Each row below holds a small network's activations on one input, seen along a few directions.
Each table varies a few parts of the input and shows all the possible inputs, shuffled.
A made-up example of a description, with smaller parts first: values(3) and (point or line(9) or (line(6) and ring(8))).
Shared parts are said once, and a part with two or three values counts as separate values.

Rows:
x1: .14,.05,-.01,.03,-.24,-.04,.01,.11,.00,.27,-.07,.18,.00,-.07,.02,.09,.00
x2: -.07,.13,.05,-.15,-.05,.09,-.07,.13,.03,.11,-.03,.02,.04,-.08,-.05,.02,.10
x3: .24,-.10,-.02,.20,.02,-.07,.00,-.06,-.05,-.01,.01,.07,-.03,.02,.15,.07,-.19
x4: .26,-.05,-.10,.10,.00,-.04,-.01,-.12,-.03,-.17,.07,.05,-.13,.05,.06,-.01,-.25
x5: -.20,.16,.12,-.19,.12,.14,.01,.18,.05,.10,.07,.01,.08,-.01,-.16,-.03,.19
x6: .06,-.01,.08,.10,.25,-.01,-.08,-.02,.02,-.07,.13,-.08,.03,.08,-.01,.01,-.15
x7: -.04,.15,.09,-.07,.00,.01,-.08,.13,.07,.21,.07,.04,.05,.00,-.14,.03,.03
x8: -.16,.13,.08,-.21,.04,.13,-.04,.17,.02,.10,-.03,.00,.12,-.09,-.09,.03,.23
x9: .31,-.06,-.08,.15,-.01,-.05,-.01,-.08,-.06,-.09,.03,.09,-.13,.06,.12,.04,-.21
x10: .16,.11,-.09,-.08,-.27,-.01,.00,.03,.03,.10,.01,.15,-.12,-.04,-.07,.00,-.06
x11: -.20,-.45,-.43,.21,-.58,-.31,.23,-.52,-.11,-.54,-.44,-.19,-.27,.02,.29,-.28,.14
x12: -.12,.12,.05,-.17,-.06,.10,-.02,.15,.00,.10,-.09,.02,.04,-.14,-.04,.01,.18
x13: .05,.04,.02,-.01,-.13,-.02,.05,.07,.03,.31,-.01,.09,.09,-.01,-.07,.09,.03
x14: .15,-.11,.01,.17,.13,-.05,.04,-.09,-.02,.02,.07,-.02,.06,.07,.07,.07,-.16
x15: -.26,.15,.15,-.17,.17,.11,-.04,.16,.09,.14,.15,-.01,.11,.02,-.23,.00,.13
x16: .03,-.02,.05,.03,.21,.06,-.08,-.03,-.03,-.16,.03,-.09,.01,.00,.09,.01,-.08
x17: -.06,-.03,.07,-.03,.30,.10,-.05,.00,-.04,-.17,.04,-.12,.09,-.01,.05,.01,.04
x18: .09,-.07,.08,.13,.25,-.06,-.02,-.02,.00,.03,.14,-.05,.07,.09,.00,.06,-.19
x19: -.01,-.03,.05,.01,.20,.07,-.03,-.01,-.06,-.18,-.02,-.09,.01,-.06,.10,.00,-.01
x20: .22,.10,-.08,-.03,-.27,-.02,.00,.07,.00,.18,-.04,.21,-.11,-.03,-.01,.06,-.02
x21: -.02,.09,.09,-.04,-.01,-.04,-.01,.13,.04,.31,.08,.06,.09,.00,-.13,.07,-.01
x22: -.10,.00,.11,-.02,.37,.12,.00,.02,-.01,-.17,.13,-.10,.06,.07,-.03,-.05,.00
x23: -.15,-.01,.14,.00,.41,.08,-.05,.01,.04,-.14,.21,-.12,.09,.10,-.10,-.02,-.05
x24: -.31,-.31,-.43,.03,-.84,-.29,.24,-.40,-.02,-.29,-.51,-.11,-.25,-.07,.16,-.27,.31
The inputs of x19 and x12 match in every part but one. If x23 is changed in the same way as x19 into x12, which row does it become?
Answer: x15
Describe the family of inputs behind these rows.
Answer: values(2) and (point or line(11))
Which other rows does x10 become when the values(2) part takes its other values? List them by row number.
Answer: x4
Which other rows does x2 become when the values(2) part takes its other values? List them by row number.
Answer: x16

Rows:
x25: .10,.00,.18,.12,.44,.00,-.10,.04,.01,.06,.24,-.07,.12,.11,-.04,.10,-.23
x26: .24,.18,.10,-.04,.10,.08,-.08,.18,.03,.26,.15,.15,.05,.01,-.08,.12,-.11
x27: -.03,-.46,-.52,.24,-.77,-.36,.25,-.54,-.12,-.49,-.50,-.09,-.33,-.01,.34,-.25,.08
x28: .11,.20,.09,-.13,.05,.11,-.12,.18,.04,.15,.12,.12,.00,-.05,-.10,.08,-.04
x29: -.06,-.44,-.51,.23,-.80,-.35,.24,-.55,-.10,-.47,-.52,-.11,-.36,-.02,.34,-.25,.08
x30: -.11,.19,.05,-.22,-.21,.08,-.04,.22,.03,.26,-.11,.10,.04,-.16,-.08,.03,.23
x31: -.22,.04,.06,-.06,.01,.01,.00,.05,.06,.09,.01,-.04,.08,.03,-.11,-.03,.15
x32: -.12,.11,.08,-.12,.07,.06,.00,.11,.04,.07,.08,.01,.03,-.01,-.13,-.03,.06
x33: .06,.04,.13,-.02,.48,.19,-.08,.07,-.05,-.22,.16,-.06,.05,.03,.04,.03,-.06
x34: .17,.03,.12,.10,.22,.02,-.01,.09,.01,.18,.18,.10,.09,.06,-.03,.12,-.18
x35: -.19,.08,.03,-.17,-.12,.02,.05,.10,.05,.22,-.03,.02,.09,-.05,-.14,.01,.20
x36: .06,.03,.19,.04,.53,.13,-.11,.04,.00,-.12,.22,-.12,.14,.05,.00,.06,-.18
Describe the family of inputs behind these rows.
Answer: values(2) or line(10)
Which of the alternatives is x35?
Answer: line(10)

Rows:
x37: .10,.28,.25,-.06,.01,-.11,-.01,.34,.20,.95,.40,.26,.24,.12,-.49,.24,-.19
x38: -.05,-.22,-.47,.00,-.69,-.13,.27,-.34,-.08,-.51,-.34,.07,-.42,-.03,.17,-.30,.15
x39: .18,-.14,-.15,.14,-.65,-.24,.15,-.04,-.03,.54,-.31,.18,.09,-.15,.14,.18,.07
x40: -.39,-.43,-.37,.18,-.57,-.35,.36,-.47,.00,-.22,-.30,-.13,-.14,.18,.04,-.26,.26
x41: .35,-.40,.18,.66,.90,-.16,-.05,-.28,-.10,-.38,.40,-.20,.08,.34,.25,.10,-.69
x42: -.62,.21,.43,-.33,.67,.36,.00,.37,.07,.17,.18,-.18,.42,-.05,-.27,.01,.43
x43: .45,.54,.15,-.20,-.13,.14,-.22,.45,.16,.64,.32,.47,-.08,.00,-.32,.20,-.22
x44: .77,-.21,.00,.40,.79,.09,-.14,-.28,-.17,-.61,.32,-.11,-.09,.19,.36,.13,-.73
x45: -.26,.42,.30,-.53,.57,.57,-.18,.48,-.01,-.10,.12,.00,.18,-.19,-.14,.03,.42
x46: .53,.12,-.23,.00,-.75,-.06,-.04,.11,-.12,.24,-.41,.37,-.27,-.29,.30,.11,.01
x47: -.69,-.18,.02,-.02,-.01,-.18,-.03,-.20,.08,-.22,-.17,-.45,.12,.04,-.08,-.22,.30
x48: -.37,.00,-.11,-.24,-.13,.06,-.11,-.14,.01,-.50,-.21,-.28,-.14,-.17,.05,-.21,.19
Describe the family of inputs behind these rows.
Answer: values(2) and (point or ring(5))
The inputs of x40 and x38 match in every part but the values(2) part. If x42 is changed in the same way as x40 into x38, which row does it become?
Answer: x45
Which other rows does x47 become when the values(2) part takes its other values? List them by row number.
Answer: x48
Which other rows does x37 become when the values(2) part takes its other values? List them by row number.
Answer: x43
